Each row below holds a small network's activations on one record, seen along a few directions.
Each row is followed by the record's values for the fields GESOV, NEKUV, PIR, LAK, FUZAV, PIBIL.
Not every record has every field; a missing one is left out.
The largest differences between rows may come from other fields.
(in the rows, 500 means zero)
Random noise pushes rows far along 18 fixed directions. That doesn't count. These rows show it; they differ only by the noise:
[578 148 536 725 444 429 491 550 565 536 490 441 388 504 576 599 706 398
 219 495 684 416 494 501 462 624 800 629 497 426 622 472 588]
[450 361 303 617 710 322 407 579 285 658 359 306 265 164 366 324 528 497
 544 730 559 445 489 644 704 362 413 534 772 451 368 421 785]
[601 556 405 113 241 238 538 562 379 664 362 489 412 545 601 328 466 830
 352 794 311 421 463 391 454 235 563 539 513 390 338 383 484]
[655 333 484 550 473 415 563 481 432 523 654 556 617 488 449 487 364 633
 344 440 824 251 560 431 654 522 552 541 473 585 742 469 409]
[503 437 409 730 635 477 664 490 518 454 518 377 696 585 425 624 498 525
 390 463 520 282 528 574 740 180 509 348 454 469 529 700 278]
[589 371 713 755 519 609 505 176 484 447 368 589 669 350 434 396 558 707
 421 481 508 524 472 481 398 171 479 331 614 576 196 585 425]
[539 455 683 295 234 526 162 427 555 594 489 503 557 204 509 425 375 322
 431 612 251 518 486 473 510 352 449 521 477 716 606 431 456]
[595 345 550 639 636 761 504 392 508 273 463 252 416 578 527 398 455 864
 772 564 513 360 509 601 394 481 714 196 460 716 303 213 790]
[495 451 677 687 474 446 365 448 496 453 630 294 403 490 426 490 443 462
 478 556 565 363 599 537 599 539 498 531 484 611 616 576 599]
[607 271 471 420 385 332 708 410 545 344 470 432 576 778 619 465 646 790
 358 383 527 125 470 485 455 401 465 563 511 560 594 378 472]
[513 668 398 160 467 382 305 560 481 703 370 292 561 366 571 444 475 516
 557 449 294 524 539 474 655 140 264 626 548 554 477 439 482]
[373 253 423 528 705 720 589 440 487 380 607 533 525 433 305 498 420 461
 499 383 489 583 546 586 392 527 468 603 431 427 599 483 401]
[377 326 463 742 628 702 339 462 481 478 427 651 656 126 275 508 437 236
 532 628 459 473 468 564 783 503 500 303 639 637 573 579 476]
[471 583 673 457 402 454 402 355 507 441 519 442 557 457 582 349 400 498
 491 599 310 513 447 629 510 292 324 369 497 482 472 491 387]
[321 475 545 559 488 488 577 369 382 372 369 310 558 647 720 433 662 481
 496 337 469 513 495 636 497 499 424 557 626 148 529 361 335]
[360 598 831 481 624 749 641 496 499 650 513 199 675 423 572 522 453 511
 508 242 835 353 593 680 289 323 658 416 416 591 652 588 656]
[338 806 743 457 370 379 492 507 592 545 668 561 695 629 465 475 655 370
 364 636 390 520 445 479 175 796 554 475 580 473 486 669 541]
[528 554 442 590 551 655 510 548 555 595 537 487 888 390 541 535 326 349
 637 293 532 545 469 568 503 291 575 280 344 580 547 475 349]
[227 680 646 276 571 582 574 515 555 775 444 469 692 421 312 470 537 535
 455 216 551 617 576 405 212 261 369 779 558 555 399 803 614]
[559 848 517 305 529 547 409 716 628 670 671 581 673 448 542 525 326 396
 544 714 430 618 467 544 460 548 636 223 277 584 581 556 523]

[420 509 472  49 502 539 636 483 465 558 369 484 293 558 574 386 434 677
 447 427 284 738 544 541 325 141 309 764 332 248 443 522 378] : GESOV is did, NEKUV is tof, PIR is kasel, LAK is sesor, FUZAV is mol, PIBIL is fadan
[685 332 436 517 533 461 542 443 529 425 448 655 551 424 592 592 689 252
 443 335 502 465 536 549 528 596 355 625 418 499 796 467 349] : GESOV is did, NEKUV is tof, PIR is kasel, LAK is sesor, FUZAV is mol, PIBIL is lomuk
[516 739 351 359 525 540 442 592 657 486 597 439 857 689 406 698 588 551
 576 320 462 255 520 283 658 619 497 453 632 854 526 507 461] : GESOV is totov, NEKUV is divo, PIR is kasel, LAK is nipe, PIBIL is gofi
[586 448 458 362 373 691 263 378 374 366 511 198 499 475 569 479 362 641
 688 535 259 500 535 451 513 472 628 419 518 577 384  62 378] : GESOV is totov, NEKUV is tof, PIR is kasel, LAK is nipe, FUZAV is mol, PIBIL is lomuk
[241 215 559 459 609 646 693 523 507 504 393 763 265 196 171 344 322 392
 512 666 423 481 490 676 375 272 346 520 387 645 579 823 752] : GESOV is did, NEKUV is tof, PIR is kasel, LAK is sesor, FUZAV is mol, PIBIL is gofi
[491 470 418 609 508 340 323 490 458 487 231 625 323 392 634 482 714 392
 498 612 456 632 471 474 805 546 328 531 701 376 464 493 571] : GESOV is totov, NEKUV is mobi, PIR is kasel, LAK is nipe, FUZAV is mol, PIBIL is lomuk
[541 485 702 519 324 385 197 348 363 420 717 178 303 413 351 399 362 554
 495 628 496 282 599 432 543 619 459 630 709 759 512 338 601] : GESOV is did, NEKUV is mobi, PIR is nim, LAK is nipe, PIBIL is gofi
[640 440 483 375 578 466 436 500 466 581 513 366 576 399 709 624 834 398
 238 443 647 470 453 559 442 720 634 597 705 340 636 226 404] : GESOV is totov, NEKUV is tof, PIR is kasel, LAK is sesor, FUZAV is mol, PIBIL is fadan
[512 522 322 439 494 454 619 514 480 437 517 750 740 631 591 401 490 596
 584 383 614 496 420 463 545 679 439 452 559 435 574 332 402] : GESOV is totov, NEKUV is leti, PIR is nim, LAK is nipe, FUZAV is mol, PIBIL is gofi
[575 536 349 218 576 677 411 565 456 649 578 500 608 388 353 617 432 587
 421 371 650 481 580 290 608 620 609 683 597 613 566 396 395] : GESOV is totov, NEKUV is tof, PIR is kasel, LAK is sesor, PIBIL is lomuk
[506 526 612 379 606 782 527 689 681 612 588 616 228 612 541 553 205 721
 388 582 763 782 554 464 556 411 807 442 147 417 513 704 586] : GESOV is did, NEKUV is tof, PIR is kasel, LAK is sesor, FUZAV is mol, PIBIL is gofi
[446 473 367 434 474 627 624 635 453 640 264 516 508 459 660 486 543 471
 582 457 512 634 418 536 340 469 771 418 469 331 369 353 574] : GESOV is totov, NEKUV is tof, PIR is kasel, LAK is sesor, PIBIL is lomuk
[249 546 257 545 756 655 466 692 646 651 579 594 599 360 261 497 283 299
 523 476 462 757 350 584 682 368 462 452 542 450 351 689 441] : GESOV is totov, NEKUV is tof, PIR is kasel, LAK is sesor, FUZAV is mol, PIBIL is lomuk
[539 399 521 431 484 493 500 478 634 346 737 570 540 519 335 572 497 443
 324 717 325 315 446 534 460 558 528 410 492 690 630 538 423] : GESOV is did, NEKUV is beb, PIR is nim, LAK is nipe, PIBIL is fadan
[174 436 293 452 841 582 705 687 652 404 691 749 516 645 402 464 372 416
 363 540 708 514 333 722 790 745 383 463 544 240 766 631 414] : GESOV is did, NEKUV is tof, PIR is nim, LAK is nipe, FUZAV is mol, PIBIL is lomuk
[377 540 742 387 508 631 470 344 521 426 397 366 641 474 728 454 661 493
 337 477 568 303 391 690 588 505 498 355 784 473 594 363 429] : GESOV is did, NEKUV is divo, PIR is nim, LAK is nipe, FUZAV is mol, PIBIL is gofi
[284 618 470 285 615 914 460 444 476 373 593 293 762 477 464 653 345 291
 671 217 265 623 608 582 477 393 450 497 402 452 673 402 139] : GESOV is did, NEKUV is beb, PIR is nim, LAK is nipe, PIBIL is gofi
[387 340 301 363 531 330 732 654 703 433 652 573 629 675 634 476 538 308
 410 361 405 421 265 738 312 564 353 547 401 385 707 380 442] : GESOV is totov, NEKUV is divo, PIR is nim, LAK is nipe, FUZAV is mol, PIBIL is lomuk
[472 659 619 117 470 584 426 521 792 457 779 609 530 770 379 567 299 817
 232 513 544 457 483 321 646 426 403 565 447 709 543 689 379] : GESOV is totov, NEKUV is tonu, PIR is kasel, LAK is nipe, FUZAV is dok, PIBIL is lomuk
[412 217 576 698 307 625 409 407 588 583 330 327 639 250 503 508 499 168
 509 248 300 535 383 593 353 102 570 523 528 609 351 470 413] : GESOV is totov, NEKUV is tof, PIR is kasel, LAK is sesor, PIBIL is fadan
[429 577 420 473 596 343 481 481 392 560 654 548 564 422 318 496 493 429
 268 636 559 446 531 480 751 517 344 638 717 366 608 659 277] : GESOV is did, NEKUV is leti, PIR is nim, LAK is nipe, FUZAV is mol, PIBIL is lomuk
[494 393 509 472 393 534 464 356 365 541 529 568 555 415 284 472 420 625
 398 441 501 531 600 269 433 453 515 724 613 508 399 517 339] : GESOV is did, NEKUV is divo, PIR is nim, LAK is nipe, PIBIL is gofi
[555 274 300 573 598 485 662 661 443 458 531 516 286 491 361 541 496 514
 518 690 598 272 517 553 524 742 700 472 437 565 619 450 724] : GESOV is totov, NEKUV is tof, PIR is kasel, LAK is sesor, PIBIL is lomuk
[715 379 264 293 487 532 354 662 526 590 483 509 528 396 517 543 520 551
 566 503 563 385 492 360 580 704 681 540 540 757 598 196 676] : GESOV is did, NEKUV is tof, PIR is kasel, LAK is sesor, FUZAV is mol, PIBIL is gofi
[477 646 487 596 782 492 624 532 362 557 347 727 466 364 549 492 659 341
 641 434 702 653 604 603 546 745 294 538 459 284 679 633 604] : GESOV is did, NEKUV is tof, PIR is nim, LAK is nipe, FUZAV is mol, PIBIL is lomuk
[509 387 469 482 492 445 413 455 715 371 630 584 343 673 211 501 487 729
 419 601 331 399 466 332 551 585 382 653 539 736 336 638 618] : GESOV is totov, NEKUV is tof, PIR is nim, LAK is nipe, PIBIL is lomuk
[512 569 436 417 675 655 346 632 549 724 379 256 440 288 593 544 584 363
 646 364 477 730 488 602 357 436 611 551 489 503 344 350 715] : GESOV is totov, NEKUV is tof, PIR is nim, LAK is nipe, FUZAV is mol, PIBIL is gofi
[349 651 547 263 321 613 691 480 404 516 553 683 727 434 304 519 295 367
 469 619 171 502 530 466 229 330 518 419 325 484 537 669 180] : GESOV is did, NEKUV is mobi, PIR is nim, LAK is nipe, PIBIL is lomuk
[617 287 832 638 331 627 414 169 721 279 221 860 564 443 645 489 691 564
 472 409 401 478 440 433 507 313 305 350 480 762 480 610 521] : GESOV is totov, NEKUV is leti, PIR is nim, LAK is nipe, PIBIL is lomuk

Which values does each new row have?
[334 480 527 163 380 605 586 397 486 523 574 647 835 470 256 535 407 580
 374 303 446 344 561 299 438 414 352 725 580 653 645 600 234] : GESOV is totov, NEKUV is divo, PIR is kasel, LAK is nipe, FUZAV is mol, PIBIL is fadan
[407 494 624 607 235 355 507 474 373 610 255 300 459 478 554 424 599 460
 579 416 530 300 543 442 478 391 543 605 660 556 416 540 680] : GESOV is did, NEKUV is tof, PIR is kasel, LAK is sesor, PIBIL is gofi
[507 355 671 640 203 556 241 492 562 447 374 156 285 628 671 665 653 320
 456 455 358 481 633 390 577 560 793 677 412 516 590 465 537] : GESOV is did, NEKUV is tof, PIR is kasel, LAK is sesor, FUZAV is mol, PIBIL is lomuk
[392 433 440 499 571 704 295 394 362 450 533 256 366 440 383 633 425 376
 542 265 387 773 711 402 631 481 407 857 489 285 535 465 205] : GESOV is totov, NEKUV is tof, PIR is kasel, LAK is sesor, PIBIL is lomuk
[186 809 628  66 387 851 288 547 345 694 341 165 707 356 423 570 503 503
 680 377 430 403 674 323 489 577 683 644 736 673 545 375 583] : GESOV is totov, NEKUV is leti, PIR is nim, LAK is nipe, FUZAV is mol, PIBIL is gofi
[657 313 549 640 424 627 319 472 489 310 487 455 201 526 692 488 599 498
 621 719 386 702 505 537 299 851 833 389 394 444 446 150 690] : GESOV is totov, NEKUV is leti, PIR is kasel, LAK is nipe, FUZAV is mol, PIBIL is gofi
[490 595 474 221 507 485 521 476 528 458 492 687 552 503 401 422 446 630
 468 683 344 356 464 482 637 534 318 465 530 597 569 554 464] : GESOV is did, NEKUV is tof, PIR is nim, LAK is nipe, FUZAV is mol, PIBIL is lomuk
[230 308 651 715 348 445 463 454 714 338 721 344 444 810 523 520 547 387
 261 390 438 532 318 571 345 705 589 651 591 283 422 500 410] : GESOV is totov, NEKUV is tof, PIR is nim, LAK is nipe, PIBIL is gofi
[437 491 594 431 534 658 458 524 576 536 514 601 573 361 525 510 427 394
 534 470 547 566 478 564 455 479 506 424 413 582 633 514 539] : GESOV is totov, NEKUV is leti, PIR is nim, LAK is nipe, FUZAV is mol, PIBIL is lomuk
[410 362 292 620 466 260 527 592 382 628 468 516 328 498 305 423 445 570
 593 372 609 603 573 308 469 484 402 869 548 429 355 556 658] : GESOV is totov, NEKUV is mobi, PIR is nim, LAK is nipe, FUZAV is mol, PIBIL is lomuk
[653 637 412 457 391 384 369 542 361 578 485 518 340 476 452 576 450 447
 474 695 394 590 675 324 746 536 519 623 414 383 543 600 333] : GESOV is did, NEKUV is tof, PIR is kasel, LAK is sesor, PIBIL is lomuk
[300 475 671 401 566 702 742 378 455 467 442 458 519 533 547 423 444 709
 293 503 659 453 421 633 437 218 599 366 636 320 385 546 363] : GESOV is did, NEKUV is mobi, PIR is kasel, LAK is nipe, PIBIL is lomuk
[312 548 556 343 649 759 464 533 523 400 428 670 265 468 316 460 354 626
 680 630 508 496 588 485 706 712 368 496 459 619 600 627 739] : GESOV is totov, NEKUV is tof, PIR is nim, LAK is nipe, PIBIL is lomuk
[532 437 433 693 648 613 470 728 553 527 473 497 159 436 613 470 385 412
 622 849 531 697 441 704 558 561 826 199 279 391 451 455 799] : GESOV is did, NEKUV is leti, PIR is nim, LAK is nipe, PIBIL is lomuk
